A small network was shown many inputs. Here are its activations along a few directions, one row for each input.
In each table, some parts of the input vary, and every possible input appears once, in random order.
A made-up example of a description, with smaller parts first: one of 5 places around a ring, together with either a single point or (one of 2 separate values, together with one of 4 places along a line) or one of 11 places along a line.
Shared parts are said once, and a part with two or three values counts as separate values.
(in the rows, 128 means zero)

Other details of the inputs vary at random and push rows far along two fixed directions, the same in every table; ignore that.

Rows:
R1: [142 161 140 143 153 145 132 128 118  66 147  90]
R2: [177  84 177  38 118 161 225 112 134 137 107 192]
R3: [132  54 134  56  73 121 194  97 134 206  87 202]
R4: [158 148 148 159 198 157 123 130 102  54 138  99]
R5: [ 75 148  74 152  90  79  61 147 159 183 132 121]
R6: [137 156 122 137 155 113 100 145 141  89 126 118]
R7: [ 67 174  74 138  88  94  64 151 113 168  88 131]
R8: [ 74 141  76 148  91  75  68 142 155 177 128 127]
R9: [191  67 166  60 146 163 236 116 129 108 104 182]
R10: [148  50 164  65 114 130 225 116 137 180 118 179]
R11: [180 155 150 147 194 146 111 135 140  49 150 103]
R12: [102 174  77 133  83  94  78 194 162 187 121 112]
R13: [ 73 169  93 142  73 107  83 155 127 172  91 112]
R14: [157 131 168 170 170 167 129 115 116  61 186  72]
R15: [ 83 145  76 147  89  86  67 148 164 189 134 123]
R16: [167  74 153  36 103 141 215 115 134 167  73 203]
R17: [118 168 119 125 137 124 115 126 115  95 133 108]
R18: [ 53 155  98 156  59 107  79 140 130 185 134 109]
R19: [ 98 137 114 170 101 128  87 120 120 144 131 100]
R20: [141 156 129 140 171 148 111 126 105  64 132 107]
R21: [203  40 190  89 158 170 223  84 122 128 118 178]
R22: [151 122 139 167 178 125 101 108 131  65 163 108]
R23: [169 125 150 178 189 165 100  88  93  55 164 105]
R24: [ 56 134  74 155  77  95  86 136 125 176 120 118]
R25: [ 87  75  97  43  48  83 191 109 144 226  92 199]
R26: [153 163 121 138 153 132  97 153 155 106 138 110]
R27: [228  51 171  81 147 164 216 119 165 137 156 168]
R28: [136 131 160 163 153 155 119 112 113 107 161 105]
R29: [156 136 164 156 177 161 121 106 108  61 185  81]
R30: [ 55 134  76 159  96  88  81 138 118 182 115 123]
R31: [175 152 159 177 206 167 109 123  96  49 137  99]
R32: [ 55 141  70 144  85  90  75 127 117 171 120 124]
R33: [ 88 173  78 129  96  84  72 171 160 168 106 125]
R34: [167  58 158  72 119 144 229  93 137 135 131 170]
R35: [141 160 144 146 173 140 130 129 111  73 140  96]
R36: [ 72 166  79 129  97  67  73 164 147 153  96 132]
R37: [160 154 159 163 178 162 112 126 106  75 128  95]
R38: [177  55 170  76 149 146 231  90 129 129 131 175]
R39: [148 121 138 182 157 155 105 104 106  87 153 105]
R40: [ 99  95 123  41  37 111 199 148 152 225  73 198]
R41: [122 161 135 123 137 133 120 140 117 100 139 100]
R42: [165 151 147 165 173 165 114 126 106  61 135 102]
R43: [ 93 163 117 133 101 116 113 161 130 136 127  96]
R44: [124  78 140  37  85 108 223 150 145 205  79 193]
R45: [127 126 118 156 146 108  93 120 142 109 149 118]
R46: [143 159 161 147 158 157 124 135 115  93 140 105]
R47: [ 57 155  97 139  66 103  76 129 124 182 132 120]
R48: [167 118 155 190 197 162 108  98  96  69 158 105]
Each input here is: one of 2 separate values, together with either a single point or one of 5 places along a line or (one of 3 separate values, together with one of 6 places around a ring).
Question: Changing only the choice among 2 separate values turns R39 into R42. The same change can be made to R24. Which row results?
Answer: R9
Question: Changing only the choice among 2 separate values turns R30 into R4. The same change can be made to R45. Which row results?
Answer: R6

Rows:
R49: [ 55 127  81 134  57  85  97 145 132 224  95 143]
R50: [140 103 129  77 123 110 168 132 150 148 104 169]
R51: [125  82 132  97 113 117 166 108 131 162 121 168]
R52: [104 161 117 132 128 112 104 143 125 121 119 118]
R53: [196 152 157 164 210 165 108 118 121  20 159  91]
R54: [ 55 155  71 100  54  81 103 162 133 201  68 153]
R55: [194 155 162 164 211 172 112 117 114  15 157  90]
R56: [149 104 133  89 120 125 167 146 143 160 100 166]
R57: [177  84 153  60 132 142 206 121 135 127  93 187]
R58: [126  82 130 100 104 120 170 115 137 160 129 156]
R59: [169  63 158  82 120 144 192 103 148 149 132 175]
R60: [120 163 116 199 161 137  60 113 106  80 162  78]
R61: [167 102 157 130 163 164 158  93 105  88 138 131]
R62: [186 129 170 108 164 167 164 125 130  82 141 127]
R63: [175  94 163 144 166 160 153 105 123 102 147 131]
R64: [124  85 133  99 102 123 174 115 130 160 126 155]
R65: [152 109 133  75 112 124 166 140 156 156 114 163]
R66: [139 105 135  75 121 114 174 132 143 147 101 171]
R67: [ 56 191  71 156  90  81  59 169 138 159 124  92]
R68: [ 87 172  86 157 107  93  63 168 140 161 115 109]
R69: [ 61 190  78 165  93  93  50 175 127 168 106  99]
R70: [123 192 126 182 164 137  77 145 117  63 160  63]
R71: [ 89 100 111  99  74 106 156 126 127 189 110 150]
R72: [119  89 136  94 109 124 170 108 117 161 114 161]
R73: [ 77 174  81 145 102  87  76 162 146 150 127 100]
R74: [162  65 160  92 125 150 200 106 124 153 109 170]
R75: [163  98 164 128 168 155 159  94 110  90 151 130]
R76: [ 58 160  75 186  90  88  42 147 132 180 128 101]
R77: [180 129 154 183 203 169 105  93 112  39 177  92]
R78: [ 51 120  72 123  54  73 101 142 147 214 115 140]
R79: [165  63 151  82 128 145 201  95 124 143 113 183]
R80: [ 99 129 110 152 126 110  94 118 128 136 143 119]
R81: [180 133 171 108 160 171 166 125 125  81 136 124]
R82: [191 125 167 108 166 162 161 126 136  83 145 128]
R83: [173  84 162  68 133 153 210 133 133 142  93 178]
R84: [ 64 149  87  97  61  86 128 162 139 195  90 142]
R85: [121 168 130 198 149 143  60 119 116  85 175  69]
R86: [118 171 133 196 147 146  63 118 110  85 171  66]
R87: [116 194 132 177 169 137  72 138 106  60 146  71]
R88: [114 173 134 194 145 150  66 118 105  84 166  63]
Question: What do these inputs look like to the network?
Answer: one of 2 separate values, together with one of 4 places along a line, together with one of 5 places around a ring
Question: Changing only the place on the line of 4 turns R80 into R75. The same change can be made to R77. Which row results?
Answer: R79
Question: Change only the choice among 2 separate values in R56. List by row number the other rows that result.
Answer: R63
Question: Change only the place on the ring of 5 in R88. List by row number the other rows that result.
Answer: R61, R71, R72, R74
Question: Start at R87 and move only the place on the line of 4, one step at a time. The first step leads to R52. Which rows follow, in order?
Answer: R66, R50
Question: Start at R57 and move only the place on the ring of 5, one step at a time. The first step leads to R52. Which rows follow, in order?
Answer: R70, R62, R69
